A small network was shown many inputs. Here are its activations along a few directions, one row for each input.
In each table, some parts of the input vary, and every possible input appears once, in random order.
A made-up example of a description, with smaller parts first: values(3) and (point or ring(11) or (line(4) and ring(8))).
Shared parts are said once, and a part with two or three values counts as separate values.
(in the rows, 128 means zero)

Other details of the inputs shift rows strongly along two fixed directions, in all tables alike. That doesn't count.

Rows:
row 1: [109 135 137 159 105 105 131 129 122 131 129 134]
row 2: [ 88 145 105 108 171 150 114 183 106 181 191 176]
row 3: [108 122 132 138  94 129 134 122 134 125 122 135]
row 4: [173 115  75  92 161 129  86  97 140 113 191  95]
row 5: [121 127 124 149 118 135 145 116 146 129 113 145]
row 6: [131 112 138 125 121 119 135 140 141 120 105 126]
row 7: [171 133  86  94 158 129  65 100 147 125 180  98]
row 8: [128 123 151 129 122 121 129 134 125 122 104 123]
row 9: [121 114 126 144 117 133 153 114 137 132 115 138]
row 10: [120 131 136 147 112  99 142 123 132 142 127 146]
row 11: [125 111 130 134 119 126 145 144 141  97 116 119]
row 12: [133 112 125 128 126 120 150 140 149 106 111 132]
row 13: [ 91 130  96  88 159 167 114 167 115 173 182 169]
row 14: [131 118 136 124 122 118 135 140 147 120 103 129]
row 15: [124 129 149 131 119 123 128 137 125 120 105 117]
row 16: [112 116 134 137  97 128 135 119 133 128 121 141]
row 17: [116 124 142 152 108 104 139 124 123 136 132 138]
row 18: [172 139  94  89 161 125  70  90 131 136 176  95]
row 19: [127 145 147 141 127 130 140 126 110 119 106 119]
row 20: [116 131 128 138 100 125 132 120 145 131 116 152]
row 21: [139 149 147 136 133 126 145 122 120 127 102 134]
row 22: [140 138 146 129 128 122 143 127 121 132 100 130]
row 23: [129 105 131 132 123 124 146 141 140 100 115 125]
row 24: [127 111 142 128 119 122 131 141 138 114 108 122]
row 25: [160 142  96 100 154 131  59  97 122 126 178  84]
row 26: [140 132 147 130 127 123 144 127 115 131 101 127]
row 27: [112 129 141 153 105 105 138 127 124 134 133 132]
row 28: [132 124 146 125 124 117 133 133 127 128 101 127]
row 29: [140 145 145 134 128 125 137 130 125 128  99 133]
row 30: [133 119 125 134 125 123 143 143 152 103 110 136]
row 31: [208 147 107 123 128 105  78  22 130 100 163  52]
row 32: [119 125 138 149 110  99 143 123 126 142 129 143]
row 33: [122 117 126 139 120 126 139 146 140  95 113 120]
row 34: [128 142 146 140 122 128 132 133 114 121 102 119]
row 35: [120 123 137 135 116 124 124 145 137 110 106 117]
row 36: [216 142 103 117 135 100  82  19 130 108 159  62]
row 37: [ 93 123 112  87 173 170 110 200 111 152 170 141]
row 38: [ 89 123  98  89 158 169 116 171 108 174 184 168]
row 39: [104 128 128 144  94 129 127 123 133 123 119 137]
row 40: [132 136 150 135 121 128 139 131 114 124 106 117]
row 41: [121 120 124 143 119 132 152 114 143 132 113 141]
row 42: [113 119 128 149 112 138 148 118 136 124 119 128]
row 43: [109 125 124 154 111 138 141 119 135 122 116 130]
row 44: [104 143 114  87 182 164 105 188 109 164 161 156]
row 45: [135 135 152 135 130 129 148 122 109 124 107 124]
row 46: [117 112 130 147 115 137 149 115 135 126 118 134]
row 47: [107 137 121  90 182 172 119 183  86 165 167 147]
row 48: [139 142 147 131 134 124 152 120 117 130 103 130]
Each input here is: line(6) and (values(3) or line(5)).
Question: Changing only the line(6) part turns row 25 into row 28. The same change can be made to row 33. Which row results?
Answer: row 4
Question: Change only the values(3) part in row 41. List by row number the other rows that result.
Answer: row 10, row 13

Rows:
row 49: [ 98 106 132 174  73 136 167 106 145 114  93 148]
row 50: [132 106 144 139  96 116 172 114 142 110  85 139]
row 51: [137 145 166 133 114 126 136 142 130  94  54 111]
row 52: [119 119 125 164 101 111 172 116 161 115  91 155]
row 53: [ 65 127  99 108 178 158 136 223 115 167 191 179]
row 54: [173 124 105 119 148 106  88  98 135 107 171  93]
row 55: [175 124  94  92 123 111  66  72 146 119 173  94]
row 56: [119 130 117 141 106 108 121 127 163 128 122 146]
row 57: [128 108 162 145 114 103 156 144 128 108  83 111]
row 58: [188 148 106 103 162 152 101  85 126 101 140  75]
row 59: [130 114 113 107 138 122 118 142 120 126 168 122]
row 60: [183 117 101 104 150 131 102  73 139 124 150  82]
row 61: [115 155 160 149 130 130 167 110  95 163 107 158]
row 62: [ 92 107 142 177  72 117 150 122 139 109 114 128]
row 63: [128 117 141 134 133 136 164 144 139 123  99 151]
row 64: [ 79 122 123  73 187 177 117 228  99 178 148 164]
row 65: [139 126 141 124 121 117 116 134 146 119 110 134]
row 66: [115 158 177 161  91 104 148 121 104 157  75 152]
row 67: [130 160 136 132 146 118 116 116  82 165 168 125]
row 68: [141 126  81 120 105 132  58  61 151 126 190  95]
row 69: [104 147 123  90 199 177 118 211  82 134 157 125]
Question: Describe the family of inputs behind these rows.
Answer: values(3) and (point or line(6))
Question: Change only the values(3) part in row 64. List by row number the other rows that result.
Answer: row 57, row 60

Rows:
row 70: [143 137 131 118 105 126 112  90 136 134 139 117]
row 71: [133 110 158 129 129 111 147 166 139 119  73 132]
row 72: [ 97 147  97  68 197 195  92 169  88 163 189 132]
row 73: [103 131  65  83 201 178 106 170 113 175 205 163]
row 74: [127 110 148 133 128 132 165 153 134 119  73 121]
row 75: [124 131 161 139 114 110 157 166 118 116  90 118]
row 76: [112 122  76  65 197 158  92 176 110 173 205 165]
row 77: [ 70  89 134 166  76 116 143 163 148  94 127 125]
row 78: [110 124 152 148 102 150 157 128 111 124  85 139]
row 79: [204 143 118 117 115  89  53  27 149  88 138  59]
row 80: [111 138 150 152  99 100 159 151 131 128 109 149]
row 81: [149 121 139 129 125  99 114  99 129 134 153 117]
row 82: [106 126 152 140  99 108 137 139 125 136  87 157]
row 83: [122 118 163 154 112 114 154 148 109 115 101 145]
row 84: [117 120 159 147 123 119 163 154 111 122  86 112]
row 85: [112  83  92 133  99 130 104 124 174  90 156 110]
row 86: [121 126 169 134 114 115 128 161 124 129  71 128]
row 87: [120 118 146 140 113 102 150 151 154 129  91 164]
row 88: [114 128  88  63 188 179 111 172 117 173 210 157]
row 89: [113 141  86  75 213 187 103 176 114 150 194 142]
row 90: [142 134 129 128 138 121 127 101 116 106 135  92]
row 91: [132 121 150 126 119 123 160 165 140 113  77 128]
row 92: [120 137 161 131 105 126 141 160 124 123  75 123]
row 93: [111 127 162 145 100 113 169 139 125 131 111 142]
row 94: [101 145  93  76 185 161  70 182 106 188 207 165]
row 95: [105 139  71  88 203 176 101 178 125 179 209 166]
row 96: [120 131  96  60 211 169  91 183 111 150 190 144]
row 97: [204 152  95 127  90  84  59  17 163 106 158  73]
row 98: [117 125 162 144 103 131 138 142 117 121  85 150]
row 99: [214 136 102 137 103  93  85  23 133  82 167  60]
row 100: [100 133 145 152  99 126 150 132 131 141  89 147]
row 101: [197 146  81 111 102  96  57  18 145 111 171  73]
row 102: [148 121 112 139 116 112 135  92 155 122 118 121]
row 103: [108 130 144 146  98 102 166 144 119 125 106 147]
row 104: [ 97 126 139 146  98 129 156 125 119 138  85 145]
row 105: [113 128 158 155 108  89 147 153 132 134 106 154]
row 106: [204 135  90 146 108  75  78   7 150 106 171  57]
row 107: [106 145 159 147 118 139 146 140 128 114  80 134]
row 108: [110 140 160 157 128 122 161 146 121 107  95 130]
row 109: [142 119  75  99 157 142 110 101 127 143 172 122]
row 110: [215 138  99 110 120  97  85  31 164  73 143  59]
row 111: [206 125  87 125 132 110  81  13 170 113 176  75]
row 112: [157 113 111 127 130 143 135  95 130 111 128 116]
row 113: [118 120 148 131 129 137 171 142 134 106  78 132]
row 114: [116 130 170 140 125 104 150 156 118 108  92 133]
row 115: [145 127 139 121 115 114  99  92 136 139 135 121]
row 116: [111 134 152 160 106 148 150 132 120 122  88 147]
row 117: [ 92 154  82  94 189 180  84 174 108 190 206 162]
row 118: [ 94 140 111 124 142 153 121 147 113 160 142 156]
row 119: [120 129 137 137 103 113 162 150 154 123  95 159]
row 120: [106 125 160 165 113 120 169 131 128 136 110 143]
row 121: [102 143 114 137 156 135 127 160 118 159 167 152]
row 122: [128 120 148 145 131 129 158 157 144 117  76 129]
row 123: [210 128  98 134 106  57  66  13 145 101 167  66]
row 124: [ 98 127  95  83 194 178 114 160  88 185 223 141]
row 125: [150 129 137 130 115 125 113 100 128 121  97  86]
row 126: [172 138  90 130 154 136  86  75 114 119 196  93]
row 127: [134 124 108 136 124 111 130  92 115 131 147 111]
row 128: [110 146 161 128 106 132 147 147 125 109  80 132]
row 129: [130 109 151 140 117 127 157 148 132 111  87 154]
row 130: [156 133 138 152 129 105 122 111 129 111 117  89]
row 131: [207 144  95 119 103 117  63  22 137  96 163  67]
row 132: [125 121 170 142 123  99 144 168 117 122  86 123]
row 133: [100 137 128 122 145 162 123 139 120 165 150 149]
row 134: [114 141 161 137 115 116 163 154 118 103  96 128]
row 135: [129 119 143 137 108 138 169 147 132 106  91 150]
row 136: [106 147  97  82 200 188  81 188  97 176 186 131]
row 137: [107 118  85  70 198 189 117 159 110 181 207 150]
row 138: [ 68  94 134 157  68 135 124 157 156 102 109 132]
row 139: [124 118 141 156 120 144 169 139 136 111  90 151]
row 140: [117 121 132 132 103 115 168 144 142 120  92 157]
row 141: [114 118 152 159 112 133 173 135 103 116 101 135]
row 142: [100 121 158 143 101 139 160 120 126 145  91 140]
row 143: [121 106 159 133 115 114 159 140 147 132  94 157]
row 144: [103 129 141 167 111 109 165 136 122 131 104 147]
Question: Describe the family of inputs behind these rows.
Answer: values(3) and (point or (line(4) and line(6)))
Question: Changing only the values(3) part turns row 124 into row 137. The same change can be made to row 103. Which row results?
Answer: row 140
Question: Changing only the values(3) part turns row 97 into row 80. The same change can be made to row 104. Which row results?
Answer: row 127
Question: Change only the values(3) part in row 139. List by row number the other rows that result.
Answer: row 116, row 126
Question: Change only the values(3) part in row 94. List by row number the other rows that result.
Answer: row 87, row 105
Question: Change only the line(6) part in row 132. List by row number the other rows that result.
Answer: row 81, row 83, row 105, row 114, row 123
Question: Change only the line(6) part in row 112. List by row number the other rows that result.
Answer: row 74, row 102, row 109, row 113, row 137
